Each row below holds a small network's activations on one input, seen along a few directions.
In each table, some parts of the input vary, and every possible input appears once, in random order.
Descriptions start from the smaller parts, as in this example, which fits no table here: one of 3 separate values, together with either a single point or one of 11 places along a line or (one of 4 places along a line, together with one of 5 places around a ring).
Shared parts are said once, and a part with two or three values counts as separate values.

Other details of the inputs vary at random and push rows far along two fixed directions, the same in every table; ignore that.

A family of inputs:
r1: [ 7 15  1  2  3  6  6 -7 -5  5 -5  0]
r2: [-18 -25  29 -17   5 -16 -26   9 -16  -3   7  22]
r3: [ -5  20  -1   9   3   0  13   1  -3  10 -10   0]
r4: [ 2 -4 -7  4  1 -3 12  1  9 -1  3 -7]
r5: [  5  13   0   8   3   4   9   5  -2  12 -19   1]
r6: [ -8   2 -12  -1  -5   1  13   6  12   8  -4  -8]
r7: [-47 -36  20 -26   0 -28 -25  33   1   0   1  19]
r8: [  5  15   2   3  -9  -2 -11  -1   1  -2   8   8]
r9: [ 20  -1  -4  -3  -2   0   0 -24 -21  -6  23   1]
r10: [ 20  -7   5  -4  -2   4  -5 -20 -15  -4  16   5]
r11: [-11   4   5   6   3   0   3   5  -7   6  -7   7]
r12: [ -1   3 -11   5   2   5   1   1  21  -3 -12 -13]
r13: [ 40  -8 -11   2  -5  14   3 -31 -26 -11  30  -5]
r14: [  0  12  -1  11   3   8  11   7  -4   9 -14   0]
r15: [  3  -4 -13  -2 -11   1  -1   0   7  -5   3 -14]
r16: [ -4   2  -8   4   5   6  -1   4  21  -2 -10 -14]
r17: [ -1   3  -3   3   3   2   9   1  19  -8 -12  -5]
r18: [ -2   6  -9   6   2   6   4   4  23  -1 -13 -15]
r19: [ -1   9   0   9   6   9   7   7  -5   8 -10   1]
r20: [-3 10 -3 11  2  5  8 -1 -5  7 -9  3]
r21: [ 3 30 -1 11 -9  3  2  5 10  6 -6  2]
r22: [-15 -17  24 -12   7  -9 -21   8 -11   1   2  17]
r23: [-23   2  16  -7  12  -7 -12  15  -3   7 -13  13]
r24: [-6 10  0 11  4  7  8  1 -4  9 -8  3]
r25: [  4   9   4   6   5   5   6   5  -3  12 -14   1]
r26: [  0   4  -3   4   4   6  11   0  20  -7 -10  -8]
r27: [-6 15  1  6  6  0  8  1 -4  9 -6  2]
r28: [ -5 -38   0 -22  -9 -15 -29   0  -9 -19  25   0]
r29: [ 33 -13   0 -13  -2   3 -12 -35 -28 -15  36   3]
r30: [  7   1  -4   2   0   5  12  -6  16 -11  -3  -9]
r31: [ 36 -17 -17  -1  -8   1  10 -31  -7 -17  34 -12]
r32: [-27 -37   9 -25  -4 -22 -22  16  -5  -6  14  14]
r33: [ -8   3 -13   2  -5   3   2  10  16   2 -11 -14]
r34: [  6  14   3   7   2   5  11   6  -3  12 -17   0]
r35: [-15  20   9   5  -3  -4 -12  17  10   7  -8  10]
r36: [ 16 -14  -8  -1  -4  -5   8 -13  -1 -10  20  -8]
Description of these inputs: one of 3 separate values, together with either a single point or one of 5 places around a ring or one of 6 places around a ring.
The inputs of r8 and r35 match in every part but the choice among 3 separate values. If r31 is changed in the same way as r8 into r35, which row does it become? -> r4

A family of inputs:
r37: [ -8  -3  -2   6   8   4  21  11   8   7 -20  -5]
r38: [ 13 -10   2  -6   2   5 -13 -20 -21  -7  24   4]
r39: [ -6  19   3   8  -4   1   9  10   3  14 -13   1]
r40: [ -4  17   5   8   3   9   7  10   6   7 -17   4]
r41: [-8 -4 -7 -1 -7 -6 -5 13  5 -4 -1 -5]
r42: [ 50  -2 -30   0 -14  18   5 -39 -11 -18  33 -26]
r43: [-14  12  -4   5  -2  -6  11   6  17  -2 -10  -3]
r44: [ -8 -36   6 -19   7 -10  -9  -3 -16  -7  14   3]
r45: [ -2  17   0   2   3  -1   7   5   0  13 -20   4]
r46: [ -9  18  -2  13   2   6   8   8   2  12 -11   5]
r47: [-6 15 -3 14  3 -1  8  6 -3  9 -8  4]
r48: [-8  9 -5  4 -1 -3  7 12 20  7 -7 -5]
r49: [ 25  10  -2   5  -2   6  11 -12  -6   2  -1   1]
r50: [ 2 -5  3 -3  2 -2 -3  5 14 -4  2 -3]
r51: [-16 -21  17 -12  10 -15 -26   3 -21  -5  13  15]
r52: [-20 -24  13 -21   5 -18 -23   0  -2 -17  14  10]
r53: [-10   4  -8   2  -1   4   1   6  17   7 -17  -7]
r54: [-12  -1  -7   6   2   0  22  11   7  11 -15  -5]
r55: [-17 -30  15 -23   6 -18 -30   9   1  -9  16   8]
r56: [-2  3 13  0  0 -1 -3  6 -3  4 -8  4]
r57: [ -8  19   0   3   3   8   5   5   3  11 -16   1]
r58: [-14 -28  18 -18   3 -17 -22   2  -1 -22  16  13]
r59: [ 24  -3   0   7   2   5  -1 -21 -17  -9  18  -1]
r60: [-10   4  -8   6  -7   1   5   9  18   7 -11  -4]
r61: [-7 18  0  6 -3  5  8  9  2 10 -8  4]
r62: [ -3  18  -1   6  -2  -4  11   8   2  14 -16   7]
r63: [ 55   5 -14  11  -6  24  11 -44 -18 -13  33 -11]
r64: [ 17  -2  -9   5  -7  10   5 -12  10  -4   2 -11]
r65: [ 20   1 -14   6  -7   9   4  -6   4 -10   3 -15]
r66: [-14 -21  23 -22   2 -14 -28   4 -19  -3  11  13]
The inputs of r64 and r60 match in every part but one. If r56 is changed in the same way as r64 into r60, which row does it become? -> r39
Describe the family of inputs behind these rows. -> one of 3 separate values, together with either a single point or one of 4 places along a line or one of 5 places along a line
Change only the choice among 3 separate values in r58. List by row number the other rows that result. -> r43, r52
Change only the place on the line of 4 in r53. List by row number the other rows that result. -> r42, r52, r55
Change only the choice among 3 separate values in r44. List by row number the other rows that result. -> r37, r54

A family of inputs:
r67: [-25 -15   9 -15   3 -18 -35   7 -16  -1  13  15]
r68: [  3  20 -33  23  -5  10  38   8  45   3 -22 -34]
r69: [ 30 -18   0   0   1  11  13 -36 -29 -13  36   2]
r70: [ -5  47 -21  26  -8   8  28   1  12  12 -15  -5]
r71: [ 50  -3  -3  -3  -1   7   1 -42 -12 -18  26  -5]
r72: [ 57   9 -15  12 -17  21   2 -36 -10 -19  46  -8]
r73: [-24 -49  -3 -25   1 -13 -27  12  12 -20   7  -2]
r74: [-23 -31  24 -13  14  -4 -17   5 -26  -1   2  14]
r75: [-25  18  -1  13   1  -9  16  37   6  23 -35  12]
r76: [ 15  41 -10  23  15  22  22  -2  17   9 -37 -16]
r77: [-31   9  15   4  17   0  20  20   7  24 -36  12]
r78: [-25 -15  25 -16   4  -9 -44  22   1   1  -2  17]
r79: [-35  21   3   3  -1 -15  -1  19   9  16 -21  10]
r80: [ 27 -21  -2 -13 -10   4 -11 -17 -35  -4  29  -8]
r81: [ 41  -2   2 -10 -13  10 -12 -29  -8 -13  38  -3]
r82: [-29 -13  17 -14  -3 -20 -10  29 -11  11 -14  19]
r83: [-14 -20  27  -9  12 -20 -24  12  -9 -18   6  20]
r84: [ 14  21 -34  15  -9  16  43 -10  45   7 -20 -40]
The inputs of r78 and r72 match in every part but one. If r73 is changed in the same way as r78 into r72, which row does it become? -> r68
Describe the family of inputs behind these rows. -> one of 3 separate values, together with either a single point or one of 5 places around a ring
Change only the choice among 3 separate values in r71. List by row number the other rows that result. -> r76, r83

A family of inputs:
r85: [-11  31  -3  14   3   3  14  12  16  13 -24  -3]
r86: [ -6  21   1   9   5   4   7   7  12   8 -21  -1]
r87: [-28 -40  13 -22   4 -20 -25  18  10 -16   5   6]
r88: [ -7  23  -5  14   1   7   8  11   9  11 -21  -4]
r89: [ 12  -7   2  -8  -4   1 -15 -14 -12  -7  20   1]
r90: [-27 -27  28 -17   7 -19 -32  20 -10 -10   4  22]
r91: [ -6  23  -5  12  -2   2  17  12  11  14 -22  -1]
r92: [-29 -31  28 -18   9 -19 -27  19 -11  -3   3  23]
r93: [-25 -36   7 -21  -1 -21 -22  15   8 -15  12   4]
r94: [ 42  -7 -11  -1 -10  11   8 -39 -21 -11  39  -8]
r95: [ 43   0 -15   1 -12  13   6 -31 -17  -7  27 -12]
r96: [  4   6 -22   7  -5   9  15   0  23   0  -9 -22]
r97: [ -5  15  -3  10   2   8  11   8   4  15 -18  -3]
r98: [-11  27  -5  16   1   5  15  13  14  12 -24   0]
r99: [ 17   5  -9   4   0   9   7 -17 -11   1   7  -6]
r100: [ 45  -9 -10  -2  -3  13   6 -42 -23 -15  35  -8]
r101: [  3 -19  12 -11  -1  -8 -14  -1 -12  -6  12   9]
r102: [-12  25  -5  15   6   3  19   9   9  15 -25   0]
The inputs of r97 and r94 match in every part but one. If r99 is changed in the same way as r97 into r94, which row does it become? -> r102
Describe the family of inputs behind these rows. -> one of 3 separate values, together with either a single point or one of 5 places along a line
Start at r86 and move only the place on the line of 5, one step at a time. The first step leads to r90. Which rows follow, in order? -> r101, r92, r100
Change only the choice among 3 separate values in r91. List by row number the other rows that result. -> r95, r101
